A small network was shown many inputs. Here are its activations along a few directions, one row for each input.
In each table, some parts of the input vary, and every possible input appears once, in random order.
A made-up example of a description, with smaller parts first: ring(8) and (point or ring(11) or (values(3) and line(4))).
Shared parts are said once, and a part with two or three values counts as separate values.

Other details of the inputs shift rows strongly along two fixed directions, in all tables alike. That doesn't count.

Rows:
x1: [  4  11   2  -6 -15 -21 -13  10 -14  18   8 -14  27   2]
x2: [-10  -5  -7 -18 -12  -7 -11  14   7   3  20  -3  32  15]
x3: [-31 -13 -20   2 -34  -9  -6 -10   9  25  25  20 -31  -8]
x4: [ 51  -5   8  21  69  19   7   5   0 -46 -43   4   0 -11]
x5: [-26  -9 -14   8 -15   5   2  -1   6  13   9   6 -43 -23]
x6: [ -2  -7 -12 -10  -3 -20  -9   8   1  17  20  -9  28   5]
x7: [-16  -9  -9 -16  -3 -11 -16   1   5   7  27  -8  31   7]
x8: [ -6   0  10  -6  -7 -15  -2  -1 -10  29   7 -16  27  16]
x9: [-15   8   8 -12 -15   1  -3   9  -4  16  11 -10  34  19]
x10: [-22   4   6  -9   3 -27  -4   7   3   2  21 -19  22   0]
x11: [-27   2  -1   3 -48   6   7  -7   3  33   7  17 -31  -8]
x12: [-13   4  13 -17  -4  -8  -1  23  -6  -3  20   3  29   8]
x13: [ -2 -23 -27   8   1  26   4 -21  10   3 -28   6 -49  -9]
x14: [-10   4  10 -11 -11  -1   6   9  -9   5  23  -4  32  17]
x15: [-13  -6 -17  -8   2 -17 -14   2   1  15  29 -10  29   4]
x16: [  5   3   0  -9 -13 -22  -8  14  -8  14  14 -14  25   3]
x17: [ 51  12   6  11  57  42  -3 -10   6 -50 -35   0   1  14]
x18: [-42   1 -12  19 -68  -1  20   1   5  33  21  56 -93 -41]
x19: [ -4   0  12 -10  -8  -8   6   1 -11  12  22  -7  29  11]
x20: [-21  -4 -12 -17  -7  -4 -16   8   7   0  27  -5  34  13]
x21: [ 43  -4  13  13  61  33   6  10   6 -61 -43  10   4   1]
x22: [ 44   7 -13  35  39  49  10 -28   9 -30 -48  20 -69 -17]
x23: [ 51  18   7  18  64  21   4 -22   6 -43 -40  -8  -4   7]
x24: [ -1   3   6  -3  -3 -15   8   3 -14  19  23 -10  28   7]
x25: [-35  10  -8  17 -49   5  19 -18   8  31  -8  19 -56 -16]
x26: [-37  -1 -24   7 -31  -6   2 -15  15  14  15  17 -36 -14]
x27: [  1   8   9 -13 -20 -14 -15   8 -10  11   8 -11  29   6]
x28: [  4  -6 -13  12 -11  26   0 -19  -5   4 -40   1 -50 -12]
x29: [-12  10  14  -9   3 -28   7  10  -6   2  15  -6  25   1]
x30: [ 56   8   8  12  60  34  -4 -17   4 -43 -35  -3  -2   8]
x31: [ -6   6   4  -3  -7 -12  -1   4  -9  30  10 -17  30   9]
x32: [-10   1  -6 -11  -5 -27  -3   1   7   9  15 -11  28   8]
x33: [ -3   5   5 -17 -22  -8 -10  20  -3   0  14  -8  29  14]
x34: [ 16   8  -4   0  26  11  -2 -13  -7 -16 -43 -32  13   4]
x35: [  3   0   7 -16 -19 -15 -10  12  -5   6  13 -11  27   7]
x36: [ -9  10  11  -3  -5 -21  14  -4  -9  11  18 -12  28  10]
x37: [ -9  -2 -22  19 -23  30  17 -23  10  -5 -42  11 -80 -24]
x38: [-17  -4   2 -16   9   2 -11  16   3  -9  15 -17  27   8]
x39: [ -5  -9  -4 -18  -9 -14 -11   6   5  10  19  -7  29   9]
x40: [ 10 -11   7  -6  35   4   3   1 -12  -8 -15 -15  13   4]
x41: [ -1  -3  12  -5  -3 -17   7  -2 -15  18  20  -9  25  14]
x42: [ 30  -1  -1  36  43  35  24 -15  15 -51 -63  28 -66 -28]
x43: [ 40  14  19   9  25 -14  -8  -4  -2 -12   7  10  10  14]
x44: [-45  -2  -4  10 -74   4  17   1   8  26  20  58 -89 -36]
x45: [  5  -3   6 -11 -14 -24  -9  10  -9  13  11 -13  22  11]
x46: [ -9 -12   4 -10  16 -15 -10   5  -3   4  13 -22  19   5]
x47: [ 48 -10  16  17  63  12   6   2  -1 -44 -40   7  -2  -2]
x48: [  3 -16  -4  -9  42  25  -6  -5   3 -21 -20 -31   9  -1]
x49: [ 16  -1  13  22  -2   9  11   6  11 -25 -12  48 -48 -24]
x50: [-24  11  -3   0 -61   2  -5   8   0  16   9  23 -28  -7]
Each input here is: line(5) and (values(2) or ring(8)).
Changing only the line(5) part turns x41 into x36. The same change can be made to x45. Which row results? -> x37
A walk changes only the line(5) part. It starts at x20 and steps to x7. List the rest of the walk in order. -> x3, x15, x26
List by row number the other rows that have the line(5) part in common with x31. -> x1, x4, x5, x6, x15, x16, x18, x22, x24
Which other rows does x42 become when the values(2) part takes its other values? List them by row number. -> x23
A walk changes only the ring(8) part. It starts at x39 and steps to x35. List the rest of the walk in order. -> x27, x11, x19, x44, x48, x7
A walk changes only the ring(8) part. It starts at x2 and steps to x20. List the rest of the walk in order. -> x38, x12, x14, x9, x50, x33

Rows:
x51: [  7   0  25 -16 -33 -56 -17  39  -5  -6  43  26  48   4]
x52: [ 34  -8   0  13  74  15  11 -13 -11 -20 -40 -11  23  12]
x53: [ 33  17  19 -12   1 -29  -8  39  -7  -9  17   1  55   7]
x54: [-15  -8 -18   5 -16 -14 -18  18  22 -18  43  37 -38 -23]
x55: [ -3  20   0   1  -6  -2  -9   2  -7   0 -16 -28  22  12]
x56: [ -4  16   3  30 -21  34   7  -9   3   0 -18  35 -67 -12]
x57: [ -5  -1  -1  13  26  38  31 -24  -3 -12 -22  -8 -31 -18]
x58: [ -4 -22 -34  18  48  61  -7 -16  28 -40 -24  23 -57 -18]
x59: [  3 -28  -2 -20  -2  11 -13   5 -12   3 -10 -18  27   8]
x60: [-21   4  -2   7 -33 -25  26  -6  -8  28  31  26 -11   2]
x61: [ 22   5  10 -10  21   8 -20   6 -27   9  -7 -51  51  26]
x62: [ -9 -10  -8   3 -45 -23  -6  -7   5  51  27   5 -16   0]
x63: [-39 -24 -32 -13 -27   5 -22   5  11  23  40  10 -27 -17]
x64: [ 11   9   4 -14   5  15  12  11  -4  -5   5 -10  43  19]
x65: [ -5  -9  12 -20 -12  -7   3   9  -4  -9  22   2  50  21]
x66: [-27  -1   8 -12 -56 -71  -4  18 -25  65  65   8  33   7]
x67: [ 22  17   0  18 -19   8  -4 -19   5 -12 -18  30 -71 -21]
x68: [-28 -11  -2  19 -59  16   8  -2  16   4   3  73 -74 -25]
x69: [ 12  20  27 -15  -1 -27  -9  36  -6   8  34   8  75  22]
x70: [-17  -4 -13  -3 -57  17   2  10  -4  39   4  18 -37 -14]
x71: [ -4   1 -17   8 -33  31  -6 -35  -7  24 -20   5 -73 -13]
x72: [ -4 -17   2  16  34  49  16  -9  14 -29 -47  16 -63 -12]
x73: [  2 -30 -57   2  81  76  -9 -30  24 -57 -74 -38 -29 -13]
x74: [ -5  17  39  -6  16 -44  -2  21 -12  12  45  -3  63   2]
x75: [-13  19   1  15 -39  23  16 -10  -3   9   7  17 -41   2]
x76: [ 19  28  31 -10   9 -30 -21  -1  -7   4  29   1  49  23]
x77: [ -6 -23 -41   1  50  65   5 -23  22 -42 -19  -5 -32  -5]
x78: [ 31  -3   0  19  -1 -15   1  -7  16  -5  -7  17 -28  -9]
x79: [ 59 -13  -7  12  90  17  10 -11 -15 -43 -62 -27  15   2]
x80: [ 11 -17  -7 -20  36  12 -11   0  -1 -32 -44 -39  61  17]
x81: [ 14  13  33  -4  18 -47  -1  24 -14  -6  29 -11  45 -11]
x82: [-10  -6   9 -24  35 -15  -5  14   1 -17 -18 -48  55  18]
x83: [-16 -15  20 -31   4 -26 -13  25 -14  17  24 -36  48  18]
x84: [-40   6 -19  14 -61 -36  17  -6   0  40  12  29 -40 -18]
x85: [-51   8 -13  21 -55  -1  22 -15   9  26  -4  24 -76 -46]
x86: [ 23   6  20   2  20 -34 -10   3   9  10  25   1  52  24]
x87: [ 10 -24 -10   5  69  77  29 -25   8 -49 -72 -27 -40   3]
x88: [ 10  -1  31 -17  20 -42  -7  37  -4 -21  20 -10  39   9]
x89: [-16  33  19  15 -91 -47  -5  28  -2  28  54  53 -43 -17]
x90: [ 35  -3 -19  -8  69  53   1  -6   0 -38 -82 -56  41  13]
x91: [-22 -12 -11  14 -17  28  16 -18  -8  24 -16   1 -69 -38]
x92: [  6   5  -2  -7   3 -42  -9  -2  10  16   9 -31  57  21]
x93: [ 10  26  20 -19  -3 -21  -7 -10 -10   5  33 -16  51  30]
x94: [-33  21 -19  13 -71   2   1 -30  12  24  -8  29 -83 -23]
x95: [ 22  -1   3  -3  27  -6   8 -14   7   1   8 -21  42  29]
Changing only one part turns x56 into x89. The same change can be made to x76. Which row results? -> x67
Changing only one part turns x88 into x83. The same change can be made to x53. Which row results? -> x70
What do these inputs look like to the network? -> line(5) and (point or ring(8))
List by row number the other rows that have the line(5) part in common with x60. -> x57, x64, x65, x75, x77, x87, x93, x95

Rows:
x96: [ -9  26  18 -25 -28   4   2  -1 -19  14   1 -37  61  38]
x97: [ 28   3  21  19  53  21  27 -12   3 -43 -56 -11 -16  -5]
x98: [-36   1   6  19 -31  -4  37 -16   5  17 -15   9 -61 -23]
x99: [-15   0  19 -13 -28 -45   2  22 -18  42  22  -3  43  -1]
x100: [ 14   7  -8  -6  18 -24 -17  13  20 -15  27   6  52  23]
x101: [-56   5 -18 -18 -81  29  -8   5  13  17  14  17 -23   3]
x102: [-33   6   1  -6 -75  37   4  -3  -7  37   1  17 -29   9]
x103: [ -5  -4   3   2 -46 -42 -16  -2   8  15  46  43 -24  -4]
x104: [ -1   3  -9 -27  18 -19 -37   8   4   3  16 -49  55  13]
x105: [ -2  39  32 -12 -55  -8   2  14  -9   4  21  12  31  29]
x106: [ 11  -2   4  -7  14 -32 -21 -14 -12  27  16 -23  46  20]
x107: [ -7   7 -16  11 -37  -1 -11  22  10 -11  -1  32 -40 -28]
x108: [-29  12 -14  21 -27  17  33 -32   1  26  10  15 -55 -20]
x109: [ 18 -27 -24 -10  42   7  -1 -12   3  -1  -9 -30  35  24]
x110: [-10  31  38   0  -6 -50   8  19 -11   2  47  14  26   7]
x111: [ 20 -20 -11 -21  35  10 -22  -8  -5  -4 -13 -51  21  10]
x112: [ 14 -16 -13  11  28  46  15 -15   9 -28  -5  24 -40 -14]
x113: [ 18  -8   0  26   3  37  21  -7   1 -12 -57  34 -65 -30]
x114: [-39   0   5 -26  19 -36 -15  26  -4   2  48 -26  65  11]
x115: [ 16 -21  -2   4  11  17  12   5   2 -26 -37  20 -30 -20]
x116: [ 23   3  11 -17  25 -14 -26   1 -15  22   7 -50  54  20]
x117: [  1  12   5 -11  23 -12 -12  16  10 -21  47   4  58   9]
x118: [ 14   0   6 -11  30 -12  -9  24   6 -35 -17  -5  46  -2]
x119: [ 29  36  33 -10  -2 -52 -20  12  -9   6  33 -20  51  19]
x120: [-12 -25 -10  -6  57  24   5  -3  13 -32 -41 -39  14  -3]
x121: [-25 -11 -36   8 -15   5 -15 -29  20   8  -8   6 -44 -15]
x122: [  3 -27 -20  -7  47  38  11 -19  -3 -10  -5 -24   9   0]
x123: [ 16 -10  -8   4  59  44  12 -23 -10   0 -17 -29  20   5]
x124: [  5  18  -4  31  -2  33  30 -29   8 -10  -9  35 -66 -22]
x125: [-22 -21  -2  21  -6  31  28 -16   5  12 -35  12 -72 -26]
x126: [  3 -14   2   2  68  34   9  -9 -17  -9 -30 -32   7   4]
x127: [  4   7 -16  18 -12  16  15 -13 -16  10 -46 -18 -40 -20]
x128: [ 20 -25  16  -1  48  15  11   8   5 -43 -27  -5   0  -1]
x129: [-20   4  -6  14 -29  -1  31 -16  -6  19 -34   7 -48 -26]
x130: [-20   4  32  16 -48 -26  16  19   7  18  29  52 -40 -18]
x131: [-58 -15   0  -9 -43 -28   7  15  -5  31  56  23 -30 -14]
x132: [-41 -19  -3 -11 -63 -36   9  17  -4  37  27  24 -18 -22]
x133: [-51 -23   9  -8 -53 -37  13  16   5  30  41  20 -24 -15]
x134: [  1  20   8 -15 -21 -40 -38  24  14  -1  47   2  29   4]
x135: [  4  -5  17  -8  40 -10  -4  22  15 -42  -4 -10  40   4]
x136: [ 48  17   5   9  49  -8   6 -12   2 -19 -16 -15  44  30]
x137: [ 13 -27 -19 -23  33  85   0 -17  -8 -31 -65 -45  11  26]
x138: [-39   4 -10 -16 -12 -23  -7  10   8  19  63  -5  47   2]
x139: [ -2  33  14  16 -68 -42   5  21 -11  22  24  34 -26 -19]
x140: [  8  12   3  27 -17  14  30 -13   2 -11 -48  32 -67 -30]
x141: [ 16  28  23   3 -16 -62 -12  -7  -4  11  35   9  31  14]
x142: [  0 -15   0 -24   5 -51 -26  -3  -9  20  38 -26  62  23]
x143: [-27 -17 -21   0 -63 -11  -1  15  -9  32  13  15 -45 -26]
x144: [ 39 -18 -15   5  44  18   1  -8  11 -27 -18   4   6  17]
x145: [ 48   1   2  10  46   5  -2  -4   3  -9 -11   0  35  26]
x146: [-23 -16 -24  -4   0  12   4   0   9  -6 -33  -6 -15 -22]
x147: [ 20  18  24   1 -30 -40 -16  39 -19  20  30  15  34   0]
x148: [-25  -4 -15  18   9  36   7  -2  21 -34 -12  37 -75 -29]
x149: [ 46 -16  -7   0  43  24  -9  14 -12 -39 -43 -17   6  -5]
x150: [ 25  -3 -16   4  44   9 -24 -18  17 -38 -23  -5   6   4]
x151: [-24  26   4   1 -65 -39  -4  -9  -3  49  34  -1 -29  -8]
x152: [ -9 -17 -48  10  18  34   1 -24  27  -5 -29  -4 -29  -2]
x153: [ -4 -21  -8  15  24  44  16  -7   6 -34 -22  31 -79 -24]
x154: [ 27 -13 -12   8  10  34 -11 -14  11 -22 -27   8 -64 -16]
x155: [-14   8 -16  19 -30 -11   8 -43   2  27  -9   8 -55 -12]
x156: [ -9  13   9  19 -35   4  13  -1   4  22  44  56 -37 -17]
x157: [ -4   7  10  -1  55   2  15 -11 -18  -9 -16 -42  25  10]
x158: [ 34 -15  -5 -11  35  85   0  -8  -1 -55 -66 -12  -6  21]
x159: [  2  -3 -14 -20  21 -16 -26  26 -10  -5  -3 -47  66   5]
x160: [ 45  12  22  -4  29  -7 -25   7  -8  -4   3 -19  33  14]
x161: [ -7  21  18 -35 -26  -6 -28  35   4 -18  32  -1  79  36]
x162: [ 33   0 -20  10  62  23  15 -35   0 -10 -50 -44  22  23]
x163: [ 17  21  34 -19 -21   9 -13  24 -14   0  13   2  60  38]
x164: [ -7  15  38  -3  -2 -37  -4  29 -12  11  53  24  28   7]
x165: [ -6  -7 -18  18 -32  20   6   0 -14  30 -26   7 -54 -26]
x166: [  8   7   5  20 -31 -19 -10 -15   5  19  17  42 -39  -7]
x167: [ -2  -2  -7   1 -12 -23   1  -4   0  41  26   1  25  19]
What do these inputs look like to the network? -> values(2) and line(4) and (point or ring(8))
Changing only the values(2) part turns x165 into x147. The same change can be made to x111. Which row results? -> x154
Changing only the values(2) part turns x145 into x167. The same change can be made to x97. Which row results? -> x98
Which other rows does x119 become when the values(2) part takes its other values? List them by row number. -> x151
Which other rows does x134 become when the ring(8) part takes its other values? List them by row number. -> x100, x107, x117, x118, x135, x148, x150
List by row number the other rows that have the values(2) part and the line(4) part in common with x131. -> x109, x111, x122, x132, x133, x137, x142, x143
List by row number the other rows that have the values(2) part and the line(4) part in common with x144. -> x103, x112, x115, x128, x149, x153, x154, x158
Which other rows does x117 become when the values(2) part takes its other values? List them by row number. -> x138
